These are the activations of a small network on made-up records, seen along a few directions, one row for each record.
After each row come some of the record's fields: SIVO, TISA, MOSO.
The largest differences between rows may come from other fields.
[-0.18  1.04 -2.76  0.91  2.22  2.01 -0.70 -0.79 -2.70  0.27 -0.86] => {SIVO: las, TISA: fino, MOSO: vig}
[ 0.04 -0.94 -2.28  4.16  1.74 -0.13 -0.19 -1.12 -4.12  1.51 -1.77] => {SIVO: bota, TISA: fino, MOSO: bedu}
[ 0.59 -0.54  1.07  1.62  0.91  0.04 -0.39  1.64 -2.03  0.31 -0.04] => {SIVO: talet, TISA: kizi, MOSO: bedu}
[-0.60 -0.21 -1.18  3.61  2.59  3.56  1.77 -0.15 -4.64  0.45 -1.59] => {SIVO: las, TISA: kizi, MOSO: vig}
[-0.37  0.73 -2.09  2.50  3.31  1.83  1.43 -1.61 -4.35  0.83 -1.96] => {SIVO: las, TISA: fino, MOSO: vig}
[ 0.04 -1.18  0.39  0.76 -0.01 -0.34  0.20 -1.27 -3.66  1.42 -0.47] => {SIVO: bota, TISA: pedu, MOSO: bedu}
[-0.19  0.91 -1.24 -1.28 -0.06  0.25  1.10 -1.00 -1.28 -0.06 -0.11] => {SIVO: duviv, TISA: ris, MOSO: vig}
[-0.40  0.98 -0.58  1.25 -1.11  1.29 -0.74  0.53  0.74 -0.80  1.45] => {SIVO: ruda, TISA: kizi, MOSO: vig}
[-0.54  1.47 -0.18  1.69  1.86 -0.03  1.84 -0.18 -3.60 -0.73 -1.84] => {SIVO: talet, TISA: ris, MOSO: vig}
[ 0.86 -1.01 -0.20 -3.65 -1.27 -1.91  0.11  0.58  4.45 -0.23  2.01] => {SIVO: duviv, TISA: kenup, MOSO: bedu}
[-0.19 -1.20  0.62 -0.72 -2.52 -0.04 -1.53 -2.20 -0.12 -0.75 -0.10] => {SIVO: bota, TISA: pedu, MOSO: vig}
[ 2.08 -1.76 -0.80  0.70 -0.16 -0.59  0.63 -0.22 -0.04 -0.28 -1.25] => {SIVO: bota, TISA: kenup, MOSO: bedu}
[ 0.15 -1.15 -2.22  3.56  0.76  2.32 -1.47 -0.80 -5.45  0.27 -0.83] => {SIVO: bota, TISA: kizi, MOSO: vig}
[ 0.06 -0.69  1.80 -1.61 -0.58 -1.68  0.14  0.87  0.90 -0.98 -1.24] => {SIVO: talet, TISA: kenup, MOSO: bedu}
[ 0.61 -1.45 -0.93 -2.94 -0.74 -1.13  0.47  1.05  2.90 -0.36  1.12] => {SIVO: duviv, TISA: kenup, MOSO: bedu}
[ 0.41  0.46 -0.23  1.30  1.87  2.51  1.09 -0.43 -1.14  0.03 -0.23] => {SIVO: las, TISA: kizi, MOSO: vig}
[-0.14 -2.42 -1.71  4.72  2.41  1.41  0.15 -0.41 -5.35  0.42 -1.36] => {SIVO: bota, TISA: kizi, MOSO: bedu}
[-0.88  0.47 -0.72 -0.76 -0.39 -1.72 -1.12  1.04  1.95  1.27  1.54] => {SIVO: ruda, TISA: fino, MOSO: bedu}
[-1.20 -0.09  1.07 -1.06 -0.09 -0.27 -2.06 -0.48 -1.37 -1.18 -0.60] => {SIVO: talet, TISA: pedu, MOSO: vig}
[ 0.02 -0.68 -0.98  0.55  1.72 -1.18 -0.51  1.57  0.30 -1.18 -1.05] => {SIVO: talet, TISA: kenup, MOSO: bedu}
[-0.03 -2.64 -1.08  2.05  0.53  1.23  1.00 -0.26 -4.05  0.09 -1.03] => {SIVO: bota, TISA: kizi, MOSO: bedu}
[-1.00 -0.27 -0.63  2.52  2.95 -0.79 -0.31  0.06 -3.87  0.50 -1.80] => {SIVO: talet, TISA: fino, MOSO: bedu}
[-0.64 -0.48  0.73 -1.25 -2.63 -1.48 -0.32  0.67  2.44  0.40 -0.04] => {SIVO: ruda, TISA: ris, MOSO: bedu}
[-1.39 -1.19 -0.71  1.95  2.18 -0.97 -0.13 -0.15 -3.56 -0.64 -2.63] => {SIVO: talet, TISA: kenup, MOSO: bedu}
[-0.37 -1.52  0.70 -1.99 -2.49  0.35  0.09  1.77  3.38 -0.05  0.63] => {SIVO: ruda, TISA: kizi, MOSO: bedu}
[-0.98  1.15 -0.77  0.03 -1.28  0.33  0.46 -0.86  1.02  0.54 -1.49] => {SIVO: ruda, TISA: kenup, MOSO: vig}
[-1.92  1.12 -0.48  0.03 -1.36  0.55 -0.54 -0.34 -1.32  0.91 -0.31] => {SIVO: ruda, TISA: pedu, MOSO: vig}
[ 0.71  0.08 -0.21  0.16 -1.46 -0.70 -0.33  2.15  2.00  1.03  2.11] => {SIVO: ruda, TISA: kizi, MOSO: bedu}
[ 0.04  0.54  2.03 -2.67 -1.65 -1.67 -1.85 -0.17  7.45  0.93  1.61] => {SIVO: ruda, TISA: gekit, MOSO: bedu}
[ 1.12 -1.14 -1.11  2.26  2.22  1.94  0.02  1.22 -2.87  1.53 -0.68] => {SIVO: las, TISA: kizi, MOSO: bedu}
[-0.23 -0.54 -1.33 -0.69  1.02 -1.13  0.08 -0.65 -0.98  1.54  0.82] => {SIVO: duviv, TISA: fino, MOSO: bedu}
[-0.58 -0.44 -0.63  1.15  1.37 -1.03 -0.33  0.49 -2.94 -0.31 -1.76] => {SIVO: talet, TISA: ris, MOSO: bedu}
[-0.26  0.93 -2.12  2.57  3.35  2.05  1.59 -1.32 -5.12  1.19 -2.20] => {SIVO: las, TISA: fino, MOSO: vig}
[-1.57 -1.07  0.85  1.68  1.48 -0.64 -0.84 -0.63 -2.86 -0.07 -1.51] => {SIVO: talet, TISA: pedu, MOSO: bedu}
[ 1.82 -0.15 -1.62 -0.76 -1.61 -0.95 -1.26 -1.35  0.41 -0.46 -1.03] => {SIVO: bota, TISA: kenup, MOSO: vig}
[-0.98 -1.57 -0.61  2.38  1.74  0.65  0.88  1.83 -5.87 -0.27 -2.24] => {SIVO: talet, TISA: kizi, MOSO: bedu}
[-0.54 -1.83 -1.75  1.31  2.55  0.70  0.13 -0.95 -3.32  0.92 -3.27] => {SIVO: las, TISA: kenup, MOSO: bedu}
[-0.88  0.04 -0.47  0.24  1.06  1.97 -0.54 -1.21 -3.63  0.85 -1.62] => {SIVO: las, TISA: pedu, MOSO: vig}
[-1.41 -0.82 -0.19  0.15 -1.55 -1.72  0.00  0.74  2.16 -0.26 -0.37] => {SIVO: ruda, TISA: kenup, MOSO: bedu}
[ 1.06  1.15  2.69 -3.70 -1.80 -1.35 -1.65  0.22  4.36 -2.31  2.14] => {SIVO: talet, TISA: gekit, MOSO: vig}
[ 0.96 -1.39  0.06 -0.53  1.18  1.40 -0.68  1.05  1.01  0.12  0.47] => {SIVO: las, TISA: kizi, MOSO: bedu}
[-0.18  2.18 -0.20  0.83 -1.25  1.17 -0.66 -0.21  0.14  1.40 -0.73] => {SIVO: ruda, TISA: tunez, MOSO: vig}
[-0.63 -0.63  0.44  0.37  0.83  3.38  1.08 -0.27 -2.21 -0.85 -1.54] => {SIVO: las, TISA: kizi, MOSO: vig}
[-0.05 -0.20 -1.36 -2.09  0.38 -1.31 -0.58  0.11  0.96  1.28  2.11] => {SIVO: duviv, TISA: fino, MOSO: bedu}
[ 0.67  0.72  1.58 -3.70 -1.78 -0.76 -0.01 -1.12  5.71 -1.83  3.64] => {SIVO: duviv, TISA: gekit, MOSO: vig}
[-0.98  1.77 -1.62  1.35  2.31  0.44 -0.66  0.11 -3.32 -0.64 -0.99] => {SIVO: talet, TISA: fino, MOSO: vig}
[ 0.29 -0.63 -0.40 -0.04  0.51  0.24  0.20  1.02 -1.18  1.89  1.87] => {SIVO: duviv, TISA: kizi, MOSO: bedu}
[-0.64 -1.07  0.24 -0.18  1.12  1.02 -0.45 -0.64 -2.39  1.78 -1.48] => {SIVO: las, TISA: pedu, MOSO: bedu}
[ 0.63 -0.37 -0.55 -3.61 -2.33 -1.05 -0.77 -0.05  2.05 -0.43  0.76] => {SIVO: duviv, TISA: kenup, MOSO: vig}
[-0.54  0.05 -1.53 -0.79 -1.45 -0.15 -1.30  0.28  3.35 -0.57 -0.11] => {SIVO: ruda, TISA: kenup, MOSO: vig}
[-1.47 -1.13 -0.60  3.09  2.82  0.47 -0.47  0.96 -3.89 -0.01 -0.99] => {SIVO: talet, TISA: kizi, MOSO: bedu}
[-0.33 -0.25 -1.85  1.74  2.70  1.63  1.84 -1.39 -2.03 -0.54 -2.35] => {SIVO: las, TISA: kenup, MOSO: vig}
[-1.74 -0.40  0.28  0.93 -1.12 -0.66 -0.33 -0.18 -1.17  1.62 -0.46] => {SIVO: ruda, TISA: pedu, MOSO: bedu}
[-0.06 -1.12 -0.95 -0.69 -1.37 -0.95  0.09  1.41  3.84  0.33 -0.21] => {SIVO: ruda, TISA: kenup, MOSO: bedu}
[ 0.51 -1.73 -0.23 -0.56  0.97  0.63  0.42  0.03 -0.87  0.72 -2.16] => {SIVO: las, TISA: kenup, MOSO: bedu}
[ 1.77 -0.47 -1.70 -0.12 -1.22 -0.56 -0.44 -0.42  0.51 -1.55  0.04] => {SIVO: bota, TISA: kenup, MOSO: vig}
[-0.88 -0.35  0.45 -2.05 -0.58 -0.30  2.24 -1.25  2.31 -1.32  0.82] => {SIVO: duviv, TISA: kenup, MOSO: vig}
[-0.31 -0.08 -0.02 -1.13 -1.01 -0.70 -0.24  0.61  1.52  2.09 -0.91] => {SIVO: ruda, TISA: ris, MOSO: bedu}
[ 1.49  0.74  1.28 -1.68  0.15  0.86  0.48 -0.67  4.26 -1.21  0.90] => {SIVO: las, TISA: gekit, MOSO: vig}
[ 1.21  0.33  3.37 -3.24 -1.28 -1.90 -1.36  1.13  4.95 -0.81  1.22] => {SIVO: talet, TISA: gekit, MOSO: bedu}

Here are new rows. What are their fields?
[ 1.45  1.65  0.41 -1.35 -0.37 -0.76 -1.72  0.78  2.37 -1.61  0.95] => {SIVO: talet, TISA: gekit, MOSO: vig}
[ 0.47  1.96  2.20 -1.65 -0.10 -0.57 -0.72 -0.46  2.40 -1.66  1.30] => {SIVO: talet, TISA: gekit, MOSO: vig}
[-1.01  0.10 -0.81  1.29  0.10 -1.60 -0.38  0.08 -0.45  1.39 -0.32] => {SIVO: ruda, TISA: fino, MOSO: bedu}
[ 1.80 -0.09  1.44 -4.48 -1.62 -2.34 -1.15  0.27  6.94  0.05  4.07] => {SIVO: duviv, TISA: gekit, MOSO: bedu}
[-0.64  0.62 -0.19  1.94  1.39  1.11  0.43  0.46 -2.44 -2.07 -0.18] => {SIVO: talet, TISA: kizi, MOSO: vig}
[-1.25  0.64  0.66  0.02  0.45  0.20 -2.59 -0.05 -3.09 -0.42 -0.36] => {SIVO: talet, TISA: pedu, MOSO: vig}
[ 1.44  1.98  1.78 -1.97 -0.76 -0.55 -0.34  0.46  2.90 -1.86  0.83] => {SIVO: talet, TISA: gekit, MOSO: vig}
[ 0.48 -2.08 -0.40  0.29  1.77  1.52 -0.44  0.96  0.25 -0.16  0.33] => {SIVO: las, TISA: kizi, MOSO: bedu}
[-0.34  0.02  0.07  0.88  1.69  2.69  0.83 -0.49 -0.69 -0.48 -0.05] => {SIVO: las, TISA: kizi, MOSO: vig}
[-0.96 -0.50 -1.21  2.95  3.30 -0.98 -0.20  0.00 -4.77  0.28 -1.34] => {SIVO: talet, TISA: fino, MOSO: bedu}
[ 2.50 -0.19  2.30 -4.00 -0.85 -0.70 -1.12  0.56  5.67  0.42  1.65] => {SIVO: las, TISA: gekit, MOSO: bedu}
[-1.37 -1.39  0.73  1.53  1.94  0.38 -0.60  1.14 -2.02 -0.62 -0.26] => {SIVO: talet, TISA: kizi, MOSO: bedu}
[-0.26  1.36 -1.20  1.15  1.22  0.32 -0.17  0.26 -4.06 -0.58 -2.77] => {SIVO: talet, TISA: ris, MOSO: vig}
[-0.77  1.11 -1.36  2.47  2.48 -0.03 -0.25 -0.60 -5.00 -0.65 -1.37] => {SIVO: talet, TISA: fino, MOSO: vig}
[-0.03 -0.98  0.96 -1.85 -2.50 -0.42  0.08  2.65  3.14 -0.13  0.58] => {SIVO: ruda, TISA: kizi, MOSO: bedu}
[-2.02  1.68  0.06  0.17 -1.85 -0.14 -0.17 -0.39 -0.86  0.11 -0.38] => {SIVO: ruda, TISA: pedu, MOSO: vig}
[-0.07 -0.44  0.37  2.59  0.02  1.77  1.86 -1.16 -1.31 -0.92  0.74] => {SIVO: bota, TISA: kizi, MOSO: vig}
[-0.94  1.69 -1.10  2.97  3.13  0.49  1.44 -0.55 -4.38 -0.01 -2.03] => {SIVO: talet, TISA: fino, MOSO: vig}
[-1.33  0.39 -0.30  1.82  2.10  2.35  1.54 -1.51 -4.07  1.11 -1.78] => {SIVO: las, TISA: pedu, MOSO: vig}
[-2.19  0.69  0.41 -1.47 -1.27 -1.18  1.84  0.25  3.05 -1.17  0.63] => {SIVO: ruda, TISA: kenup, MOSO: vig}
[ 1.58 -1.44 -0.15  0.61 -0.55 -1.15  0.34 -1.43  0.52  0.26 -1.44] => {SIVO: bota, TISA: kenup, MOSO: bedu}
[ 1.18 -0.91  2.80 -4.75 -2.03 -2.34 -0.82 -0.22  7.45 -0.58  4.13] => {SIVO: duviv, TISA: gekit, MOSO: bedu}
[-0.13  0.01  2.52 -2.25 -2.20  0.56 -1.13  1.57  4.12  1.82  1.46] => {SIVO: ruda, TISA: kizi, MOSO: bedu}
[ 0.13 -0.32 -0.30  1.51 -0.82  1.38 -1.05 -0.35 -1.70 -1.04  1.36] => {SIVO: bota, TISA: kizi, MOSO: vig}
[-1.45  1.16 -2.58  1.47  0.66  0.96 -0.20 -0.92 -0.59  0.72 -0.58] => {SIVO: ruda, TISA: fino, MOSO: vig}
[ 0.47 -1.66  0.18 -0.36 -2.07 -2.31  0.65 -0.71  1.18 -0.41  0.66] => {SIVO: bota, TISA: kenup, MOSO: bedu}
[-0.96  1.16 -1.06 -1.17 -1.65 -1.25 -0.01  0.79  3.32 -1.99  0.88] => {SIVO: ruda, TISA: kenup, MOSO: vig}
[-0.68  0.08 -0.87 -0.87  0.54 -0.14  2.13 -1.08  0.79 -0.70  0.22] => {SIVO: duviv, TISA: kenup, MOSO: vig}
[-0.80 -0.85 -0.22  0.27 -1.59 -1.68  0.13 -0.43  0.98  0.73 -1.07] => {SIVO: ruda, TISA: kenup, MOSO: bedu}
[-1.12  0.84  0.68  1.29  0.56  0.89 -0.50 -1.04 -2.84 -1.37 -1.83] => {SIVO: talet, TISA: pedu, MOSO: vig}
